A small network was shown many inputs. Here are its activations along a few directions, one row for each input.
In each table, some parts of the input vary, and every possible input appears once, in random order.
Descriptions start from the smaller parts, as in this example, which fits no table here: one of 3 separate values, together with either a single point or one of 11 places along a line or (one of 6 places along a line, together with one of 8 places around a ring).
Shared parts are said once, and a part with two or three values counts as separate values.
In the rows, 100 means zero.

Other details of the inputs vary at random and push rows far along three fixed directions, the same in every table; ignore that.

A family of inputs:
r1: 77 119 77 88 131 114 90 69 92 114 104
r2: 105 57 100 123 91 77 89 56 52 108 84
r3: 62 156 94 114 123 107 87 84 91 128 112
r4: 147 54 106 89 102 84 68 69 81 88 51
r5: 105 66 113 123 64 93 128 126 89 85 92
r6: 139 102 81 30 99 109 102 104 148 71 84
r7: 107 62 98 132 82 69 74 72 59 112 58
r8: 103 105 120 91 110 115 123 133 105 87 108
r9: 86 79 142 140 98 116 132 129 73 101 117
r10: 107 127 68 44 135 112 84 83 112 83 95
r11: 116 113 118 78 101 117 121 139 133 81 101
r12: 125 106 71 47 108 98 82 66 134 112 84
r13: 81 128 82 87 133 104 85 77 89 113 101
r14: 118 70 112 105 60 92 129 135 114 84 87
r15: 113 87 88 89 123 109 67 80 68 84 63
r16: 98 115 125 110 71 90 127 121 115 121 127
r17: 82 88 91 120 98 93 65 109 126 84 133
r18: 93 72 98 133 116 91 74 87 37 92 59
r19: 124 41 86 77 120 107 87 63 65 73 69
r20: 78 110 111 109 93 110 143 122 101 99 136
r21: 91 59 99 119 121 94 89 64 34 89 85
r22: 109 58 104 125 81 74 82 55 60 109 73
r23: 90 114 128 118 99 115 129 130 113 116 121
r24: 80 114 105 117 74 112 135 124 106 100 124
r25: 113 91 81 68 116 94 64 112 150 63 127
r26: 135 69 135 102 81 93 124 130 114 91 97
r27: 109 49 87 102 114 103 73 68 40 68 58
r28: 80 146 97 116 114 99 85 76 107 155 112
r29: 109 90 91 103 90 78 83 60 78 121 95
r30: 87 91 131 152 82 99 126 145 78 100 97
r31: 154 107 93 30 120 106 96 116 152 81 80
r32: 78 144 90 108 97 80 90 70 109 154 117
r33: 83 59 106 136 106 89 73 98 109 90 137
r34: 81 121 104 93 119 124 114 110 110 105 117
r35: 115 69 109 135 96 88 68 74 51 110 63
r36: 92 72 118 124 94 109 119 139 68 73 85
r37: 88 104 98 97 99 115 128 138 104 76 98
r38: 138 55 110 81 66 111 122 127 111 62 83
r39: 56 147 71 115 105 110 96 78 91 124 117
r40: 81 78 126 144 72 100 138 113 72 95 122
r41: 119 73 140 126 82 100 118 126 89 90 93
r42: 102 141 89 89 116 92 75 79 103 131 98
r43: 102 121 129 116 78 93 124 127 116 124 125
r44: 101 124 54 58 122 109 87 91 122 83 78
r45: 87 93 72 115 101 90 89 74 72 100 81
r46: 75 141 83 108 93 80 95 66 108 150 119
r47: 92 103 110 91 101 120 128 125 104 75 110
r48: 74 152 94 112 122 96 88 81 97 142 115
r49: 86 76 103 129 90 86 89 143 134 68 132
r50: 58 146 91 116 121 107 89 79 85 123 113
r51: 131 110 71 25 116 113 110 102 149 72 96
r52: 80 114 111 107 90 111 140 124 96 97 138
r53: 68 96 100 135 106 83 79 107 119 98 155
r54: 119 68 84 83 104 96 82 55 86 104 80
r55: 127 125 64 14 136 124 77 101 136 68 65
r56: 79 150 90 122 92 92 81 81 108 149 105
r57: 92 125 75 95 86 90 81 70 107 128 93
r58: 123 47 96 85 110 86 58 103 133 45 100
r59: 106 117 95 64 122 115 103 111 108 83 101
r60: 118 56 136 119 71 97 126 112 99 105 104
r61: 130 81 98 52 99 124 130 122 137 70 100
r62: 77 133 72 88 116 106 91 70 97 107 103
r63: 111 109 112 105 81 95 115 138 124 102 90
r64: 77 141 89 119 84 88 84 75 103 145 105
r65: 110 111 112 105 89 102 115 143 120 98 88
r66: 97 124 98 89 85 98 115 100 118 111 121
r67: 89 88 141 137 94 107 130 133 64 93 120
r68: 87 124 122 123 85 113 121 138 108 108 112
r69: 120 121 101 68 115 107 98 112 118 95 95
r70: 81 143 96 116 105 92 85 73 113 159 113
r71: 131 47 105 104 91 76 69 58 63 96 57
r72: 113 105 102 70 91 112 136 128 125 78 121
Each input here is: one of 6 places along a line, together with either a single point or one of 11 places around a ring.
Question: Changing only the place on the line of 6 turns r61 into r72. The same change can be made to r28. Which row results?
Answer: r42
Question: Changing only the place on the line of 6 turns r6 into r5. The same change can be made to r62. Which row results?
Answer: r44
Question: List by row number the other rows that have the place on the line of 6 in common with r38.
Answer: r15, r17, r24, r27, r35, r39, r55, r56, r57, r64, r68
Question: Change only the place on the ring of 11 in r2. List by row number the other rows that result.
Answer: r8, r13, r20, r21, r26, r31, r32, r46, r48, r51

A family of inputs:
r73: 41 176 73 118 127 98 78 62 94 153 133
r74: 127 35 110 99 95 102 104 112 69 53 72
r75: 90 75 129 153 73 89 109 117 80 107 108
r76: 84 144 70 67 117 113 100 93 127 106 111
r77: 105 118 110 74 97 124 131 162 147 71 115
r78: 86 81 146 161 67 94 131 136 89 110 130
r79: 92 74 86 113 116 95 77 55 49 101 85
r80: 152 101 83 26 122 117 96 86 102 80 40
r81: 106 104 91 87 98 94 96 85 116 107 105
r82: 83 133 101 106 79 97 117 122 135 116 127
r83: 69 137 120 107 89 121 150 147 130 105 152
r84: 100 56 132 143 75 89 117 104 73 101 112
r85: 144 81 75 43 105 96 79 88 129 72 68
r86: 144 20 105 93 91 86 85 78 71 67 61
r87: 91 57 131 146 97 99 110 108 50 89 106
r88: 90 119 92 87 98 112 119 120 117 91 113
r89: 159 91 96 42 100 101 101 92 116 94 45
r90: 101 59 133 144 78 88 112 106 73 102 112
r91: 95 122 103 99 84 99 111 124 134 106 116
r92: 60 156 57 107 142 93 44 41 79 140 94
r93: 100 124 64 64 129 104 69 80 111 94 81
r94: 127 105 102 66 96 107 104 131 149 83 98
r95: 76 93 85 149 116 68 43 23 39 146 89
r96: 76 139 106 105 109 114 114 127 121 108 128
Question: What do these inputs look like to the network?
Answer: one of 2 separate values, together with either a single point or one of 11 places around a ring
Question: Changing only the choice among 2 separate values turns r75 into r77. The same change can be made to r82. Which row results?
Answer: r74

A family of inputs:
r97: 114 109 128 106 154 105 69 97 75 116 77
r98: 74 125 95 105 102 103 121 106 102 101 117
r99: 103 72 104 124 101 103 94 84 81 114 104
r100: 107 90 93 93 110 81 93 72 87 115 91
r101: 108 64 107 118 85 96 89 103 85 99 80
r102: 103 110 104 81 98 105 111 122 97 69 117
r103: 102 106 88 88 106 104 99 73 74 102 76
r104: 87 116 107 104 96 93 121 98 115 124 118
r105: 146 124 58 3 136 96 77 80 162 80 84
r106: 129 56 119 96 91 96 113 91 86 91 81
r107: 93 131 97 112 87 84 99 118 108 109 121
r108: 99 88 103 120 102 105 89 72 85 122 103
r109: 83 147 129 117 145 124 104 135 88 110 99
r110: 107 130 104 99 78 98 104 115 108 114 102
r111: 122 69 111 99 96 83 102 95 74 97 99
r112: 78 91 81 121 118 103 83 85 74 98 108
r113: 88 121 92 117 89 107 100 118 123 120 112
r114: 87 99 92 120 100 87 68 78 94 99 92
r115: 76 93 81 105 115 100 87 81 75 107 93
r116: 120 71 120 104 89 95 109 84 75 105 88
r117: 92 94 108 116 103 81 88 71 77 109 112
r118: 98 138 46 35 140 114 70 86 141 88 95
r119: 113 114 104 79 90 117 123 120 94 88 100
r120: 116 54 94 86 110 106 106 97 83 67 68
r121: 90 127 81 79 119 99 84 86 133 115 123
r122: 90 102 105 95 101 100 108 106 120 115 120
r123: 88 104 89 114 107 90 92 86 58 99 107
r124: 82 119 96 121 91 94 102 112 123 109 114
r125: 134 102 101 53 107 95 92 103 124 71 110
r126: 120 87 109 90 84 94 114 130 127 76 93
r127: 103 98 98 108 107 80 83 76 74 113 113
r128: 91 119 114 113 88 96 127 103 104 129 123
r129: 95 116 98 107 86 105 107 112 123 114 97
r130: 106 103 109 112 94 92 93 71 67 124 103
r131: 113 93 115 91 83 113 135 139 87 81 106
r132: 98 86 87 113 118 94 76 74 95 108 113
r133: 83 144 89 82 102 116 113 89 108 115 96
r134: 91 84 98 121 100 118 99 88 66 101 93
r135: 112 92 117 86 91 116 114 109 121 104 108
r136: 99 90 99 74 106 117 100 121 114 62 107
r137: 77 136 80 81 110 104 112 96 112 112 101
r138: 80 108 112 120 95 99 124 104 114 123 125
r139: 113 85 122 97 78 96 111 132 121 69 98
r140: 101 107 86 110 96 75 78 87 79 115 89
r141: 93 130 107 119 76 93 112 121 101 122 115
r142: 91 130 109 114 76 96 114 111 109 125 103
r143: 129 107 141 99 127 114 95 159 112 83 73
r144: 101 123 98 101 84 93 111 114 116 115 98
r145: 77 90 81 116 116 103 89 85 73 106 99
r146: 100 78 117 96 95 117 123 129 105 56 107
r147: 74 107 120 122 94 101 105 106 111 110 143
r148: 115 66 99 94 115 101 71 82 98 81 104
r149: 108 97 118 86 95 98 112 105 121 86 116
r150: 111 70 124 108 90 104 129 126 117 83 119
r151: 127 63 98 88 93 85 93 98 98 82 60
r152: 126 56 91 99 103 95 73 106 103 70 80
r153: 76 115 104 129 83 94 116 119 118 118 110
r154: 99 112 104 95 99 110 115 99 123 118 111
r155: 97 104 86 116 100 73 79 81 87 108 90
r156: 101 92 86 76 115 101 83 75 85 76 81
r157: 85 116 120 120 86 112 125 98 111 127 120
r158: 114 59 114 106 97 102 99 90 86 102 95
r159: 74 113 108 138 87 99 96 123 116 102 131
r160: 76 121 102 113 90 97 87 116 124 103 123
r161: 83 130 106 111 85 85 101 115 115 106 118
r162: 126 82 111 93 81 118 110 133 129 83 89
r163: 125 92 117 87 73 107 120 124 123 88 80
r164: 82 99 79 108 119 100 89 75 81 95 95
r165: 87 87 89 136 99 87 79 92 87 115 95
r166: 93 97 82 92 114 91 98 81 73 100 82
r167: 107 154 59 36 133 96 75 63 155 115 100
r168: 118 112 81 64 117 98 74 45 104 119 72
r169: 95 105 101 124 90 76 71 89 72 100 104
r170: 111 77 108 82 95 124 127 131 108 73 95
r171: 97 102 94 118 92 98 81 73 92 118 76
r172: 84 124 110 124 75 96 121 114 112 124 105
r173: 79 129 98 102 95 111 127 104 99 112 107
r174: 82 102 97 119 101 112 102 74 68 111 87
r175: 82 100 89 113 107 108 98 76 72 109 87
r176: 135 88 116 76 88 102 122 122 109 89 107
r177: 96 119 96 100 88 86 110 117 118 113 101
r178: 92 89 109 112 91 125 131 133 98 90 114
r179: 121 42 109 107 103 98 98 102 88 87 96
r180: 91 91 103 112 110 92 81 67 92 104 108
r181: 92 109 83 99 108 97 99 74 70 109 85
r182: 110 149 51 29 131 104 81 88 123 96 89
r183: 112 50 100 99 111 112 86 102 79 51 92
r184: 77 113 102 118 87 94 104 121 120 119 112
r185: 90 95 103 127 87 97 81 83 84 122 85
r186: 112 84 110 78 92 129 123 127 109 76 92
r187: 110 91 109 77 97 105 122 126 104 58 104
r188: 104 60 104 125 92 88 81 105 87 86 91
r189: 121 66 92 81 111 95 102 97 78 63 77
Question: Changing only one part turns r101 into r170. The same change can be made to r124. Which row results?
Answer: r164
Question: Changing only one part turns r100 into r177. The same change can be made to r111. Which row results?
Answer: r140
Question: What do these inputs look like to the network?
Answer: one of 3 separate values, together with either a single point or (one of 5 places along a line, together with one of 6 places along a line)
Question: Change only the choice among 3 separate values in r114. List by row number the other rows that result.
Answer: r146, r180
Question: Change only the place on the line of 5 in r180. List by row number the other rows that result.
Answer: r138, r150, r154, r157
Question: Start at r132 and move only the place on the line of 6, one step at a time. The first step leads to r121. Which rows follow, in order?
Answer: r150, r167, r105, r127
Question: Start at r152 and move only the place on the line of 6, one step at a time. The first step leads to r188. Which rows follow, in order?
Answer: r124, r126, r155, r107

A family of inputs:
r190: 81 113 77 112 124 85 65 51 69 122 98
r191: 130 71 130 80 87 116 139 150 114 58 105
r192: 79 83 111 139 88 96 109 92 59 104 105
r193: 75 105 123 133 89 106 126 113 84 112 128
r194: 106 116 70 58 121 108 86 90 131 92 99
r195: 77 152 80 83 108 111 106 101 125 115 112
r196: 111 112 81 64 126 110 83 85 107 97 80
r197: 123 69 108 90 100 103 107 110 82 70 80
r198: 122 116 86 64 102 98 91 89 129 108 83
r199: 115 113 84 57 115 117 96 118 144 81 96
r200: 123 125 94 43 114 119 114 128 145 78 99
r201: 89 95 119 117 86 112 125 136 113 90 127
r202: 115 59 112 105 99 109 109 109 76 79 80
r203: 63 161 84 106 109 103 101 96 104 132 117
r204: 122 62 117 109 79 90 101 108 102 91 95
r205: 81 156 96 97 85 99 115 104 140 137 130
r206: 70 155 88 101 111 102 93 101 122 123 131
r207: 121 83 76 77 133 92 51 61 80 87 63
r208: 130 53 123 84 94 112 116 136 112 56 97
r209: 94 92 116 137 81 86 105 91 74 125 95
r210: 90 94 123 124 81 103 126 140 101 86 125
r211: 70 93 114 152 101 95 99 78 48 124 107
r212: 120 72 66 89 118 71 38 22 71 115 59
r213: 125 52 109 112 86 82 87 74 67 96 73
r214: 121 52 107 97 98 95 102 107 80 65 87
r215: 117 73 113 93 92 104 116 118 89 70 93
r216: 76 108 125 131 82 114 142 135 100 106 129
r217: 80 146 89 102 92 88 101 92 133 137 126
r218: 109 65 97 105 106 99 90 83 60 86 68
r219: 71 91 116 154 101 94 94 91 62 118 112
r220: 102 115 73 74 119 104 77 90 117 93 86
r221: 123 83 72 88 116 77 47 31 70 115 51
r222: 61 149 76 105 108 99 96 86 112 127 126
r223: 126 66 122 106 79 95 108 121 110 88 91
r224: 71 93 115 156 92 90 101 102 60 111 112
r225: 126 63 117 80 85 114 126 149 124 50 100
r226: 86 105 128 143 68 91 124 127 108 120 125
r227: 81 154 94 104 93 97 105 97 125 143 114
r228: 83 87 116 154 77 77 93 84 73 127 111
r229: 108 107 83 65 121 106 89 92 121 91 100
r230: 105 117 73 64 119 110 85 80 114 96 91
r231: 122 125 95 44 114 120 114 131 143 80 96
Question: What do these inputs look like to the network?
Answer: one of 6 places along a line, together with either one of 2 separate values or one of 5 places around a ring
Question: Changing only the place on the line of 6 turns r200 into r231. The same change can be made to r195. Which row results?
Answer: r218
Question: Change only the place on the ring of 5 in r190. List by row number the other rows that result.
Answer: r194, r214, r222, r229
Question: List by row number the other rows that have the place on the line of 6 in common with r192.
Answer: r191, r193, r205, r213, r215, r230
Question: Change only the choice among 2 separate values in r223. List by row number the other rows that result.
Answer: r226
